Each row below holds a small network's activations on one input, seen along a few directions.
In each table, some parts of the input vary, and every possible input appears once, in random order.
Descriptions start from the smaller parts, as in this example, which fits no table here: one of 2 separate values, together with either a single point or one of 11 places along a line or (one of 4 places along a line, together with one of 5 places around a ring).
Shared parts are said once, and a part with two or three values counts as separate values.

Other details of the inputs shift rows strongly along two fixed directions, in all tables alike. That doesn't count.

Table:
r1: [ -8  19  22  16 -12 -25  -2  16   7  12  32 -26]
r2: [  7  22  55  28  37  -1   2  34   3 -29  -2 -52]
r3: [ 18 -19 -25 -61   9  44   9 -33 -26  15  -8  80]
r4: [-24  22  -3  42   7   9  -6  13  10  11  10 -49]
r5: [-24  64 -62  17 -49  -8  19 -29   0   4  50  12]
r6: [-13  22 -21  35 -14   7  -5  15  -9  18  21 -28]
r7: [ -1 -40 -25 -57  -5  42  -2   0 -26  22 -29  82]
r8: [  7  30 -30  22 -19 -16  23 -10  -2 -13  28 -14]
r9: [ 20 -29 -14 -69  -4  28  -1 -15 -13  47  -1  76]
r10: [  6  66 -90  37 -34 -53 -46 -21 -10  14  11  18]
r11: [ -5   8   3  39 -32 -26   3  23  11 -27   1 -48]
r12: [-12  79 -71  23 -49   1  24 -20  -1  14  42   6]
r13: [  7  -7  34  21  80 -29 -66 -10  17 -21 -58 -26]
r14: [  9 -38 -29 -54  10  55  -4  -4 -21  11  -8  89]
r15: [ -9   2 -16 -10  -9 -10  22 -24   4   1 -14   1]
r16: [-13  19  25  12 -19 -26  10  18   2   0   6  -6]
r17: [  8 -57  57 -50  62  33  -6 -20 -14 -20 -27  35]
r18: [-11  49 -55  40 -58  -8   3  27   1  38  49  -1]
r19: [ 24 -40 -17 -62  12  20  12 -22 -11  -3  -4  64]
r20: [ -2  37   8  31  -3 -10   2  10  -6  10  18 -55]
r21: [  4 -67  57 -57  56  25 -16 -22 -15   4 -25  18]
r22: [ -3  23 -30  10 -35 -25  25 -10  -9   1   6 -10]
r23: [ -5  22  83  53  35 -26   1  41  21 -37  13 -67]
r24: [  9  20 105  59  60 -14   0  57  23 -37 -10 -86]
r25: [  6  36 -56  40 -67 -19  13   8  20  -7  49   5]
r26: [ -7   8 -35   1 -22  16  -7  16 -12  26  21  10]
r27: [ -9 -40 -18 -75   8  31  -5 -53 -12  31  -2  65]
r28: [  5 -61 -26 -52   0  33 -10 -45   9  16 -13  41]
r29: [  9 -34 -13 -74   6  32   1 -27 -22   4   4  88]
r30: [  8  71 -93  33 -42 -59 -50  -6  -7  12  17  21]
r31: [ 13 -44  38   6  11  -4 -14  16  25  -6  -4 -25]
r32: [  0 -18  96  65  28 -33  -6  54  37 -47 -29 -97]
r33: [ 14 -41  82 -31  50  14  -1  22   0  -1 -52  12]
r34: [ 22 -53 -35 -56 -11  34  -2 -24  -4  -8  -2  74]
r35: [  4  -1 -40   8 -45 -10  -5   0   7   4  31 -14]
r36: [-14  14  71  67  23 -13  -2  66  16 -17 -21 -68]
r37: [ 13 -91  49 -44  39  28  -9 -15  -2 -22 -61  22]
r38: [ 28 -42  -9 -58  10  17  15 -18   0   7  -3  77]
r39: [-20  40 -78  30 -80 -18  18 -22  13   3  23  -6]
r40: [-22  74 -54  26 -56 -14  25 -12  -4  19  18 -11]
r41: [-14 -10  92  16  42 -20  -4  33   1 -35 -27 -60]
r42: [-14 -36 -30 -51   4  50   3 -25 -15  26 -37  76]
r43: [ -6  54 -68  16 -75 -39  30   1  -9   8  34  -1]
r44: [  1  22 -41  11 -28  19   7  18  -1  16  26  46]
r45: [-21  33  -1  20 -27 -23  12  -2 -13  -5  11 -20]
r46: [ -2 -64  45 -34  51  44  -9   6 -18  -1 -60  31]
r47: [ -8  24 -32  13 -19 -19  14 -21  11  13  25 -33]
r48: [  7   4 -35  -8 -21 -12  12 -20  -9  17  23  -5]
r49: [  3 -38 -17 -77  -6  21  -7 -28 -24  28   9  69]
r50: [  0   1  46  29  48  -9  12   0  23 -37  -9 -60]
r51: [-17 -47  73 -35  58  16  -3 -16   1 -16 -51   0]
r52: [  6 -16 -49  -7 -41   4  -3 -24  -1  13  22   9]
r53: [ 17  39 -37  31  -4 -54 -54   5   9  10  -6  20]
r54: [ -2  33  30  53 -15 -51  20  36  18 -16   6 -63]
r55: [-13  10 -23  10   9  35   3  -4   2   0   2  16]
r56: [ -4   8 -28  25 -19   4   6 -18  22 -22  15 -14]
r57: [ 10 -65  46 -32  71  58 -12   3 -13 -13 -42  36]
r58: [ 11 -19  84  31  48 -30  -2  36  26 -16  -6 -81]
r59: [ -3  37 -19  -2 -33  -8  15  11 -16  10   3   4]
r60: [  8 -14  54  15  35 -23  -2  23  10 -18  -1 -72]
r61: [ -8   4  79  31  62   0  -8  15  16 -12 -20 -91]
r62: [  2  25  16  12   2  -8  -2  21  -5   9  15 -43]
r63: [ 10 -51  57 -51  52  31   0  -9 -20  -1 -59  26]
r64: [  1  40 -79  36 -70 -10  14 -15   3 -10  49   1]
Description of these inputs: one of 4 places along a line, together with either a single point or (one of 3 separate values, together with one of 5 places along a line).
Changing only the place on the line of 4 turns r44 into r57. The same change can be made to r23. Which row results?
Answer: r17
Changing only the place on the line of 4 turns r35 into r28. The same change can be made to r41. Which row results?
Answer: r51
Change only the place on the line of 4 in r50. List by row number the other rows that result.
Answer: r8, r19, r38
Change only the choice among 3 separate values in r43. List by row number the other rows that result.
Answer: r19, r60
A walk changes only the place on the line of 5. It starts at r46 and steps to r63. List the rest of the walk in order.
Answer: r45, r22, r37

Table:
r65: [  4  46  24  43  23 -36 -22  32   5 -12  -9 -37]
r66: [  0  17 -22  22  -7 -41 -17 -22  16 -14   6 -25]
r67: [  5   8 -40   8 -57 -17  22  -1  -1   3  30  -4]
r68: [ 16 -71  56 -59  74  22 -48  -4  -8   9 -64  42]
r69: [-29  62 -12  65 -25  -4  21  14   8 -11  22 -62]
r70: [ 13 -22  62 -11  23   1   5  38  -3 -11 -18   2]
r71: [-12  29 -50   1 -34   6  26 -27  -9  13  22  -7]
r72: [ -8  19  55  10  38  11  11  16 -12  -6 -14 -24]
r73: [ 12 -32  22  -3  41 -14 -30  -9   1 -17 -33 -19]
r74: [  14 -101   69  -52   51   41   -2    9    3  -19  -55   40]
r75: [ -8   3 -83 -76 -44  45  17 -48 -33  64  19 109]
r76: [ -2  33 -57  29 -32 -14 -15  -6   4   7   4  14]
r77: [ -5  38  -4  62 -33 -22  14  45  16 -10  43 -51]
r78: [ -9 -30  42 -20  44  11  12 -29  12 -21 -16 -29]
r79: [-12  -1  33  12  39  26   1  12  -1 -13   2 -30]
r80: [ -2  10   9  14 -29 -14   9  30   2  12  20 -14]
r81: [  6  25 -22  31   2 -13 -29   8   4  -2  12  -6]
r82: [ 16 -36 -83 -78 -72  12  24 -57  -5  27  27 103]
What do these inputs look like to the network?
Answer: one of 3 separate values, together with one of 6 places along a line
Changing only the place on the line of 6 turns r71 into r75. The same change can be made to r67. Which row results?
Answer: r80

Table:
r83: [ -3  11  68  40  40 -43 -17  32  -1 -45 -34 -62]
r84: [-21  19 -20  67 -29 -25   8  12  23 -10  34 -71]
r85: [ 26 -64   9 -65  44  53 -25  11 -30  34 -42  85]
r86: [-22  72  -3  88 -34 -26 -24  50  11   3  29 -56]
r87: [-38  22  94  24  98  18   5 -12  -6 -24 -44 -95]
r88: [ 11  52 -70   7 -48 -13   9  -5   2  18  24  62]
r89: [-16  54 -18  34 -58 -10  21  17  10   5  67 -24]
r90: [ 40 -71  -4 -82  47  21 -40 -50   1   4 -41  70]
r91: [ -9  64 -25  67 -55 -37  30  17   7 -39  57 -58]
r92: [  0 -84  22 -75  13  68  -3  -8  -8  19 -22  76]
r93: [ 14 -22  58   5  52 -34 -36  -5  15 -21 -46 -59]
r94: [  3 -35  40 -32   8  10  34   0   8  -6 -29  16]
r95: [ 32 -44  35 -55  59  32 -20  13 -23  20 -24  59]
r96: [-19  53 -34  78 -63 -25  23  27   5 -33  40 -63]
r97: [-18  17 -41 -34 -72   6  26 -14 -12  35  38  45]
r98: [ -8 -10  68  35  60 -48 -29  17  19 -20 -30 -73]
r99: [ -2 -29  90  46  43  11  16  47  31 -41 -35 -71]
r100: [ -2   2 -81 -18 -52  -7  20 -41   4  20  54  42]
r101: [  9  -6  86  25  47   5  17  53   7 -21  11 -77]
r102: [ 19 -55   8 -43  34  38 -16   1  -1   8 -58  83]
r103: [ 28 -59   5 -49  14  17  -2 -45  11 -10  -7  16]
r104: [  7  42 -65 -25 -49 -10   6   4 -36  54  23  58]
r105: [ 17 -40  50  17  61  -6 -49   6  21 -27 -52 -53]
r106: [ 16 -40  21 -39  12  29  29  -7  12  -9 -11  45]
r107: [  9  -8 -73 -46 -67  -8  18 -61  -6  24  19  36]
r108: [-23 -32   2 -56  70  86  -3 -53 -26  14 -47  46]
r109: [ 10 -18 -88 -28 -64  16   5 -49   0  19  19  38]
r110: [-18  58  -4  29 -36 -32 -12  20  -5  20  21 -11]
r111: [-10  29 -58  -5 -76 -21  36 -17 -17  -4  32  19]
r112: [  6 -30  61  27  59  -2 -33  34   1 -46 -51 -30]
r113: [  8 -47  61 -48  33  23  22  20 -17  12 -19  -2]
r114: [-12  90 -10  78 -41 -60  13  35  15  -5  13 -52]
r115: [  1 -29  93  32  53  21   7  65   6 -19 -16 -85]
r116: [-14  91 -12  74 -40 -39 -14  35  10   3  54 -42]
r117: [ -6  11 -99  -2 -42 -10 -22 -23  -1  32  18  54]
r118: [  2 -82  24 -66  30  11   6 -37   0   8 -26  33]
r119: [-35  83 -29  34  13  19  19 -34 -10   2  29 -38]
r120: [ 14  21 -76 -26 -37  -6  -7 -23 -21   2  18  83]
r121: [  4  18 -83 -13 -28 -21 -16 -32   2  25  32  56]
Changing only one part turns r115 into r113. The same change can be made to r86. Which row results?
Answer: r110
What do these inputs look like to the network?
Answer: one of 3 separate values, together with either a single point or (one of 2 separate values, together with one of 6 places along a line)
Which other rows agree with r120 in the choice among 3 separate values? List them by row number.
Answer: r88, r89, r90, r91, r95, r100, r101, r103, r106, r116, r119, r121
Change only the choice among 2 separate values in r113. List by row number the other rows that result.
Answer: r104
A walk changes only the place on the line of 6. It starts at r109 and steps to r84. List the rest of the walk in order.
Answer: r96, r99, r92, r115
